Here are a small network's activations along a few directions, averaged over the inputs that share one value of a field.
Related values have similar rows: they may be neighbours, one step apart, or belong to one group.
In the rows, 500 means zero.
Random noise pushes rows far along 4 fixed directions. That doesn't count. These rows show it; they differ only by the noise:
[482 384 446 317 334 420 443 477 670 638 513 452 554 585]
[365 567  31 519 297 648 550 304 603 531 740 502 377 364]
[512 504 451 594 565 627 332 756 194 218 478 460 717 634]
[460 506 355 552 321 647 414 549 507 541 559 550 451 564]
[513 388 605 402 155 513 393 538 787 878 444 604 356 684]
[444 544 331 575 187 669 465 461 676 751 587 633 264 537]


Values of GILIG:
kuzu: [510 684 745 661 541 672 589 497 508 519 482 569 308 486]
zura: [568 527 752 337 782 191 735 485 763 652 436 379 491 503]
fifir: [496 637 533 475 677 292 762 472 697 642 456 509 413 416]
ged: [634 484 846 549 444 415 381 692 482 689 318 643 487 646]
pof: [471 495 435 366 599 367 554 316 604 504 532 407 505 349]
poro: [574 262 729 177 639 165 508 346 520 442 407 305 722 386]
nunuv: [545 328 842 442 719 356 558 481 369 286 408 408 630 498]
dugev: [455 728 220 766 631 659 504 598 283 370 548 594 446 484]
vebo: [520 321 549 581  33 733 345 354 620 804 460 754 243 526]
The values of GILIG form a 3 by 3 grid.
List every value one step from vebo, in the order listed.
Answer: ged, poro
List every value one step from zura, in the order listed.
Answer: kuzu, fifir
A value of GILIG combines one of 3 hidden first parts with one of 3 second parts; all combinations occur once.
kuzu and pof share the first part; kuzu and zura share the second. Which value has the first part of zura and the second part of pof?
Answer: fifir

Values of NOMO:
gozus: [513 582 508 547 463 513 507 607 654 662 492 571 473 713]
dibu: [510 610 455 555 291 664 456 602 698 742 457 684 296 565]
zoz: [480 419 604 529 431 745 477 478 570 465 471 544 436 495]
fuso: [532 565 484 579 674 351 527 460 246 337 490 477 639 387]
veta: [358 150 400 395 210 790 369 236 558 356 734 427 484 488]
muna: [420 378 404 517 362 722 392 415 527 392 649 413 463 525]
ladir: [473 578 294 577 736 482 530 549 374 267 598 371 667 531]
rupap: [457 712 208 611 522 439 597 536 421 481 673 507 479 449]
munal: [419 561 455 489 537 466 717 289 628 496 648 400 379 360]
mez: [570 806 665 500 893 223 782 489 555 566 387 465 471 403]
gir: [611 596 750 419 843 226 654 505 497 442 377 441 573 369]
loda: [561 586 515 490 594 218 571 475 434 633 463 535 521 464]
sizi: [573 497 665 453 673 361 511 556 388 433 346 486 564 459]
lonev: [423 276 391 471 227 650 328 475 465 507 634 501 507 605]
lif: [528 500 491 750 281 834 201 858 263 429 358 735 497 669]
vebor: [568 357 730 550 459 567 333 598 389 463 471 467 498 652]
monad: [522 560 609 473 685 350 573 611 560 515 383 463 527 538]
nevo: [458 414 369 325 311 565 430 523 572 601 443 502 595 520]
gafu: [494 481 574 453 515 376 534 350 490 474 493 462 496 370]
kas: [564 570 367 483 595 431 569 507 412 466 435 505 559 375]
A value of NOMO combines one of 5 hidden first parts with one of 4 second parts; all combinations occur once.
fuso and loda share the first part; fuso and sizi share the second. Which value has the first part of sizi and the second part of loda?
Answer: kas
dibu and mez share the first part; dibu and rupap share the second. Which value has the first part of rupap and the second part of mez?
Answer: vebor
lonev and veta share the first part; lonev and ladir share the second. Which value has the first part of ladir and the second part of veta?
Answer: munal
